These are the activations of a small network on made-up records, seen along a few directions, one row for each record.
Here are examples, each followed by its value of one field, V.
The word missing means that the record has no V.
Other fields move the rows too, some of them a lot.
In the rows, 500 means zero.
Strong random noise was added to every row along 12 fixed directions; ignore it. To show where, here is one row again and again, with new noise each time:
[487 370 310 475 527 670 507 555 643 362 689 410 539 660 510 440 731 534 610 325 415 232 383 464 424 460]
[515 563 427 379 330 348 275 283 382 606 497 562 529 349 527 643 445 488 479 448 355 505 504 456 549 337]
[397 454 421 347 655 714 650 595 483 311 399 378 443 675 708 306 364 595 566 410 664 503 380 617 574 588]
[442 651 391 463 598 663 370 649 643 621 533 405 377 715 415 536 736 661 664 431 532 379 460 516 411 469]
[473 388 453 467 629 411 366 649 440 479 580 678 619 564 751 422 591 449 472 575 294 399 626 428 383 443]
[456 482 513 463 501 402 506 231 271 441 607 609 623 505 708 389 466 405 393 579 580 619 442 599 511 358]
[567 537 548 442 395 510 398 499 540 653 499 741 328 636 454 674 596 552 564 685 351 457 685 492 499 361]
[543 396 443 361 474 472 423 279 422 580 616 454 572 342 374 559 475 392 378 486 411 486 588 296 431 515]
[274 466 322 193 777 525 323 703 437 337 488 272 622 665 754 364 502 689 662 495 495 612 470 328 387 423]
[504 535 581 509 720 637 596 676 494 526 403 373 499 673 465 426 589 543 498 481 756 482 390 597 439 586]
[395 736 404 617 723 374 229 615 451 541 571 357 728 476 610 443 605 567 483 451 386 331 413 395 313 490]
[346 823 552 619 693 412 333 411 345 475 580 704 503 699 805 405 517 562 443 896 509 422 537 644 400 428]
[462 517 474 381 392 510 521 280 446 382 601 634 464 569 645 471 502 534 541 537 537 550 479 631 583 400]
[589 322 486 456 492 436 459 500 375 583 448 585 587 407 578 502 468 344 374 403 415 429 507 482 499 461]

[535 559 613 500 592 600 555 579 701 375 647 427 498 501 244 571 631 573 511 618 554 350 605 365 369 764] : v3
[509 402 337 588 477 644 539 342 519 596 692 354 543 578 369 434 641 431 521 413 471 484 411 381 420 332] : v7
[576 415 655 310 516 593 694 767 683 290 384 380 542 453 355 497 557 612 591 276 776 574 462 547 534 816] : v3
[595 621 490 523 443 551 487 544 634 798 529 457 467 325 247 560 540 587 528 318 490 574 603 428 478 571] : v4
[463 445 650 303 723 577 630 574 603 444 718 471 640 462 401 372 655 544 530 520 718 738 714 360 351 781] : v6
[535 725 700 765 414 250 539 447 414 624 561 604 726 410 544 451 452 499 452 526 301 813 584 366 507 306] : v8
[475 655 611 442 600 560 541 562 576 543 406 309 461 547 289 584 383 688 553 691 489 612 635 259 430 586] : v10
[419 686 549 315 592 443 398 470 554 374 558 430 537 331 458 553 420 662 512 578 586 565 604 395 454 750] : v5
[351 494 339 327 655 645 532 544 586 422 524 334 426 513 566 302 492 513 527 265 730 558 455 597 541 779] : missing
[452 354 348 701 574 675 664 407 492 555 737 539 461 573 562 218 528 341 383 441 383 528 579 463 458 532] : v8
[637 566 859 758 454 396 739 541 544 413 517 705 588 536 469 492 588 432 415 640 552 536 579 590 519 622] : v8
[516 700 632 601 672 570 598 761 630 559 470 501 530 501 488 434 504 646 530 493 629 549 577 548 441 707] : v4
[591 232 375 608 496 575 625 565 499 616 510 600 544 384 589 328 376 259 372 318 238 408 624 378 481 578] : v7
[490 640 449 512 327 422 433 284 633 463 783 469 578 381 361 585 564 599 606 452 176 578 659 220 469 461] : v11
[497 629 562 380 462 315 298 657 503 580 377 664 433 356 555 633 491 577 525 575 468 554 680 547 525 600] : v2
[445 466 597 528 693 536 695 550 354 526 483 481 624 561 603 333 267 566 474 694 558 795 590 427 448 434] : v4
[433 551 571 446 465 263 490 396 440 279 710 593 723 464 706 442 579 598 599 577 538 812 515 520 507 357] : v9
[560 546 465 547 344 425 518 366 529 577 517 570 443 321 478 514 494 407 432 312 488 479 506 598 605 594] : v9
[458 383 385 593 670 615 529 429 422 538 570 336 481 661 494 405 521 398 421 610 566 375 377 462 385 413] : v9
[456 572 497 241 533 478 469 433 561 519 519 278 514 255 322 533 419 590 509 369 674 719 598 394 502 747] : v6
[494 533 584 417 541 339 420 704 580 533 514 626 549 392 488 507 714 537 561 457 629 670 619 607 458 637] : v7
[408 415 412 298 511 500 446 123 316 529 587 438 444 451 494 436 511 387 410 543 790 647 400 608 491 480] : v11
[580 482 559 526 252 455 728 258 601 297 743 572 509 383 374 530 535 545 566 456 556 644 532 599 622 498] : v1
[490 589 616 422 606 542 580 548 500 491 477 326 548 597 359 539 515 672 592 619 690 730 529 442 459 455] : v6
[560 340 516 422 400 441 572 591 518 458 495 426 614 541 498 497 686 489 596 207 578 635 336 539 557 345] : v5
[533 487 573 560 477 331 396 507 497 592 573 650 571 519 482 542 721 428 476 532 527 566 511 567 464 375] : missing
[585 362 518 412 549 543 408 554 550 691 472 605 431 387 387 544 676 281 348 344 500 222 568 475 439 763] : v5
[477 677 592 579 658 555 587 773 773 506 582 512 450 552 388 425 649 610 571 454 568 539 698 513 447 851] : missing
[469 540 343 318 372 671 438 436 695 375 484 493 308 468 487 565 371 620 633 471 340 269 561 437 563 642] : v2
[556 452 484 413 335 457 453 403 486 550 432 470 502 380 339 706 306 517 478 563 192 466 669 200 515 467] : v10
[534 729 483 605 418 512 379 243 449 689 439 398 421 390 306 648 407 498 398 543 532 320 372 529 507 491] : v10
[557 97 482 240 522 538 527 537 500 293 576 580 542 455 525 524 558 389 448 593 540 398 598 407 428 611] : v2
[479 479 420 490 481 494 521 483 611 365 661 397 524 473 457 458 675 501 570 344 535 475 445 529 509 573] : v1
[578 606 662 579 504 419 552 606 558 614 470 480 573 452 348 552 637 538 530 397 618 705 510 540 455 525] : v11
[619 466 515 597 429 752 645 403 619 572 517 423 282 652 182 619 489 436 447 627 424 216 517 380 474 526] : v3
[492 609 492 715 459 560 665 495 479 343 451 396 580 666 596 428 361 606 604 481 391 485 367 488 560 288] : v1

Here are new rows. What is V for each?
[561 532 522 434 441 518 470 436 514 615 490 587 428 487 437 554 652 459 522 392 711 537 392 701 515 475] : v11
[583 438 669 557 581 375 536 533 394 558 456 674 600 300 565 480 302 372 290 598 465 519 660 471 463 668] : v5
[372 594 309 496 640 661 436 447 551 499 543 239 355 509 387 414 438 548 503 506 518 382 486 406 463 659] : v1
[630 478 594 594 426 328 307 614 465 750 419 751 438 492 497 664 715 358 466 522 459 446 556 637 494 373] : v1
[500 284 456 504 506 383 495 715 422 526 421 468 598 573 610 479 482 453 553 440 264 627 536 323 483 311] : v11
[518 485 562 394 380 384 526 398 576 261 569 596 540 379 575 548 481 525 531 505 475 504 559 511 578 628] : v9
[477 352 480 236 551 569 457 501 535 456 516 532 429 456 433 549 569 526 490 574 702 460 564 518 455 639] : v4
[442 538 463 564 649 502 394 423 458 409 618 410 563 662 518 468 817 413 418 563 717 210 242 610 343 490] : v5
[609 453 687 554 429 391 558 543 527 510 533 619 596 477 444 563 589 461 483 497 462 575 563 462 482 478] : v5
[541 420 562 380 503 544 587 579 557 652 465 470 422 496 359 475 609 436 493 363 611 689 613 451 502 636] : v8
[640 713 654 805 462 515 584 758 567 519 210 476 521 471 501 570 270 567 488 377 392 219 355 598 588 575] : v3
[359 503 423 268 696 594 413 439 568 120 540 398 519 521 615 431 562 506 474 532 771 114 327 624 464 873] : missing
